These are the activations of a small neural network, seen along a few directions. Each row is one input.
Each table varies a few parts of the input and shows all the possible inputs, shuffled.
A made-up example of a description, with smaller parts first: values(2) and (point or ring(11) or (ring(5) and line(6))).
Shared parts are said once, and a part with two or three values counts as separate values.

Table:
x1: [ 21  36 -15  19  -8  26 -31  42 -20 -19  18  35  12  -2]
x2: [-29  20  24  32  31  80 -31 -30  11  50 -35  49  24   0]
x3: [-14 -11 -74  17  14  10   3   0  31  28 -20  -7  45  15]
x4: [  7  39  33 -10  11  48  -5  33 -33 -25  17  51 -24   3]
x5: [-31 -24  21 -25  35 -33  32 -46   0  14 -12 -38 -13 -13]
x6: [-39 -12  -8 -32  10  -6  46   0  -2  -8  -8  -6 -21  18]
x7: [-16 -10 -57  -1 -11 -23  15   9  17  -2  -4 -19  16   8]
x8: [ 59  17  17 -10 -51 -21  -5  60 -30 -64  44   0 -32  -4]
x9: [-20  25  58  -4 -14  10 -17  -8 -18   5  -6  30 -28  -7]
x10: [ -2  22   4  26 -33 -10 -43   3  -4   9  -4  14  10 -14]
x11: [ -4  33   5  25  50 108 -19   7  -6  22  -8  68  26  11]
x12: [-31 -23  -2  -2  59  -2  22 -50  14  45 -33 -23  26  -6]
x13: [ 17 -45  48 -48 -12 -75  48 -25  -8 -39  26 -68 -66  -7]
x14: [ -7 -20 -47  20  36 -15  -8 -40  32  46 -24 -35  51 -12]
x15: [  4 -20 -43 -11 -33 -53  19  20  10 -25  11 -27  -1   7]
x16: [ 38   3  36  -3 -78 -58 -14  23 -15 -40  29 -20 -37 -12]
x17: [ 27 -29 -19 -24 -54 -69  37  26   5 -55  27 -50 -33  10]
x18: [ 20  33 -34  38  15  55 -39  31  -5   8   3  45  41   7]
x19: [ 11  31 -37  45  30  87 -45  15   7  25  -4  49  53   8]
x20: [ 27  28  44 -23 -11  17  -1  44 -38 -44  30  39 -38   1]
x21: [ 17  12  16  14 -55 -40 -36  15 -10 -12  12   5  -6 -15]
x22: [ -9 -35  33 -35  12 -65  35 -32  -5  -9   6 -46 -31 -13]
x23: [ -2  20 -18  44  -6  23 -52  -6  11  36 -21  25  40  -5]
x24: [ 11 -31 -17  -6  -9 -78   8 -22  11  -4   8 -55   5 -20]
x25: [ 38  26  -3   7 -29  -4 -25  53 -26 -38  30  25  -3  -5]
x26: [-15 -19 -50  28  51  22 -15 -51  44  63 -32 -28  63 -10]
x27: [ 32 -40   4 -18 -31 -93  27 -12   6 -33  25 -75 -28 -16]
x28: [-46 -14 -36   5  51  66  25 -23  24  44 -36  16  32  22]
x29: [ 50  17  59 -41 -34   1  16  47 -40 -70  44  10 -68   3]
x30: [  4  37  11  16  35  74 -13  25 -19   5  -1  64  12  11]
x31: [-39 -13 -31  -6  36  26  35  -6  12  26 -29   9  18  23]
x32: [ 13 -33  25 -57 -37 -50  60  14  -9 -62  28 -42 -71  21]
x33: [ -8 -20 -29   3  13 -49   3 -34  18  19  -8 -48  22 -20]
x34: [-16 -23   6 -42 -14 -38  47  12  -6 -31   9 -16 -38  17]
x35: [-22  23  32  22  13  40 -25 -13  -4  35 -27  44  11   0]
x36: [  1  13  68 -16 -38 -22 -12   5 -24 -17  11  18 -44  -8]
x37: [ -9  18 -22  52  12  59 -57 -20  25  52 -29  30  52  -4]
x38: [ 27   2  82 -35 -61 -36   6  10 -27 -45  30 -10 -76  -4]
x39: [-22 -11 -76  26  30  47  -5 -13  43  46 -27   0  58  15]
x40: [-39 -23  -8   8  73  39  13 -64  26  62 -41 -15  39  -6]
What do these inputs look like to the network?
Answer: values(2) and line(4) and line(5)
Changing only the values(2) part turns x10 into x9. The same change can be made to x16. Which row results?
Answer: x38
Changing only the values(2) part turns x29 into x8. The same change can be made to x32. Which row results?
Answer: x17
Change only the values(2) part in x35. List by row number the other rows that result.
Answer: x23
Change only the values(2) part in x15. List by row number the other rows that result.
Answer: x34
Change only the line(5) part in x22. List by row number the other rows that result.
Answer: x5, x12, x13, x40
Change only the line(4) part in x21. List by row number the other rows that result.
Answer: x15, x24, x25

Table:
x41: [  9  19  35   4  19  43 -17  -5 -13   3   5  23  -7  -7]
x42: [-13  48  -2  42  10  84 -50  21  -8  27 -16  80  33   7]
x43: [-27 -13   7 -23  35  32  35 -19   5   9 -11  -1 -13  14]
x44: [-30 -36 -22   0  18 -29  14 -56  35  39 -26 -51  19  -8]
x45: [ 30  32  37   5 -54  10 -26  49 -28 -35  21  43 -29   6]
x46: [ 27   9  55 -11  -6   0  -2  10 -25 -23  18  11 -31  -7]
x47: [ -9 -24  27 -38  10 -12  51  -4  -7 -19   2 -14 -38  15]
x48: [-13 -48  -5 -13  -6 -73  29 -43  24  13 -12 -65  -5  -7]
x49: [ -3  12 -84  50  27  36 -34   5  27  42 -22  14  79   1]
x50: [ 11  41  17  20 -27  54 -40  32 -14  -8   7  55  -3   5]
x51: [ 39 -10 -53  17 -33 -39 -11  29  12 -20  19 -26  22   0]
x52: [-47  -3 -11  -1  68  63  21 -27  12  44 -35  27  24  16]
x53: [-11 -21  33 -55  -4 -39  59   3 -18 -40  16 -27 -58   8]
x54: [-13  27  16  24  52  72 -28 -14  -6  38 -19  49  29  -4]
x55: [ 27  12  62 -28 -20 -26   6  16 -35 -44  31  -1 -51 -14]
x56: [-50 -25 -38  19  51   5   2 -61  39  73 -49 -22  55  -6]
x57: [ 39 -10 -48   0 -47 -66  -4  35   3 -41  33 -38   2  -6]
x58: [ 29  35  43 -13 -68 -18 -18  56 -38 -55  35  31 -50   0]
x59: [ -15  -47    1  -30  -19 -101   36  -37   14   -8    1  -77  -25  -13]
x60: [ 20   2 -70  31  -7   4 -24  14  23   7   3 -13  46  -1]
What do these inputs look like to the network?
Answer: line(4) and ring(5)
Changing only the line(4) part turns x48 into x44. The same change can be made to x51. Which row results?
Answer: x60
Change only the ring(5) part in x49. List by row number the other rows that result.
Answer: x42, x52, x54, x56
A walk changes only the ring(5) part. It starts at x55 and steps to x58. List the rest of the walk in order.
Answer: x57, x59, x53

Table:
x61: [  8  -6  26  -1   4 -30 -12 -38   5  17  -3 -37   1 -31]
x62: [-24 -26 -21 -24  34 -33  41 -19   8  13 -16 -30   7   2]
x63: [ 29 -19 -45   0   5 -10  19  11  15  -9   6 -33  18   7]
x64: [-64  35 -90  65  55 122 -50 -21  45  99 -66  60 105  13]
x65: [ 28  19  70 -26 -38 -27 -10  11 -34 -40  30  -6 -57 -19]
x66: [ -2 -17  51 -36 -43 -38  35   5 -14 -43  18 -15 -68  12]
x67: [ 45   7   9 -29 -43  -7  19  58 -23 -67  42   1 -43  12]
x68: [-12  42  10  60  53 114 -55  -7   1  71 -44  89  64   5]
x69: [-29   9 -46  40  95 100 -22 -32  21  54 -22  40  65   5]
x70: [ 16 -13 -23  22 -34 -64 -21   0   8  -5   8 -29  16 -15]
x71: [ -1   1  31 -44 -15 -30  43  31 -32 -49  22   0 -52   8]
x72: [-27 -47   2 -17   0 -40  31 -45  26  19 -18 -45 -10   5]
x73: [ 34  14  26 -11 -73 -56 -18  45 -27 -60  43   6 -45  -4]
What do these inputs look like to the network?
Answer: values(3) or (values(2) and ring(5))

Table:
x74: [ 63  90  34  60  17  50 -86  32 -37   7  35  82  40 -47]
x75: [-20 -55  -6  59  17  19  18 -44  51  85 -65 -16  68  26]
x76: [ 15 -44  49 -25  75  28  96 -17 -14   1 -12  -2 -27  29]
x77: [ 25  60 -56  32 -26  85 -42 111 -53 -28  22  98  29  38]
x78: [-30  72  -2  69  19 101 -81   6   8  71 -53 103  42  22]
x79: [ 49 -23 -81 -10 -38  38  11  37  40 -49  40  -9   2  49]
x80: [-64  -9  23 -41  75   8  60 -32 -26 -21  11  -6 -40   0]
x81: [   5   20 -100  -26  -35    6   30   44   20  -42   18  -40   12   13]
x82: [ 91 -34  20  43  31 -46 -10 -15  -5   5   0 -49  41 -24]
x83: [-91 -14 -46  42  17  -6 -19 -73  37  59 -49  -3  40 -11]
x84: [-14 -15 -91 -27   0 -72  37  73   4 -20   3   4  24  17]
x85: [-35   6  57 -11 -79 -86  -3  -8 -22 -38  25 -18 -67  -5]
x86: [  8   6 -12  29  29 -69 -44 -35 -16 -10  32 -44  20 -60]
x87: [ 81 -18   8  16  10  11 -59 -29  23  -5  43 -45  10 -30]
x88: [-48 -15  31 -70  83 -25  73 -14 -30   7 -13  13 -17  10]
x89: [ 38  23 -16  -1  11 -19 -40 -25  -1   1  20 -74  18 -63]
x90: [-33  10  13 -64  55  51  60 -21 -10  -5   2 -34 -44  -9]
x91: [ 57 -42 -74  19 -13 -18  61  65  21 -33   0 -14  23  46]
x92: [-24 -37 -20  30  -5  72 -32 -61  74  68 -26 -12  36  22]
x93: [ -20   -3   64  -43  -66 -116    9   11  -28  -11   -1    0  -45    4]
x94: [-13  60  69 -14  66 121  -6  39 -49 -23  -7 102  -9  16]
x95: [-58   5 -47  11  -3  40 -14 -62  48  68 -53 -36  40 -15]
x96: [  24   -3   -4   -4   40 -100  -29  -15  -23   19    7  -25   41  -49]
x97: [ 47 -37  83   1 -77 -66  27   5 -11 -30 -15 -16 -57  18]
x98: [-74 -24 -38   9  29 -38  -6 -48  29  86 -73  15  57  -5]
x99: [ -30   -5 -101    4  -16  -40   25   46    6  -54   30  -13    9   14]
x100: [ 37 -21  66 -21 -95 -11 -20  -9  14 -38  26 -13 -82  12]
x101: [ -7  18  47 -36 -90 -38  -3   5  -5 -27  12 -48 -72 -19]
x102: [  7 -32  34 -49  54  81  44 -28  10 -10  23  -2 -54  22]
x103: [ 12  60  97  20 -86  38 -57  60 -50 -33  15 102 -39 -19]
Changing only one part turns x98 into x84. The same change can be made to x95. Which row results?
Answer: x81
What do these inputs look like to the network?
Answer: values(5) and (point or ring(5))
Change only the ring(5) part in x101. List by row number the other rows that result.
Answer: x85, x93, x97, x100
Change only the values(5) part in x79. List by row number the other rows that result.
Answer: x87, x92, x100, x102
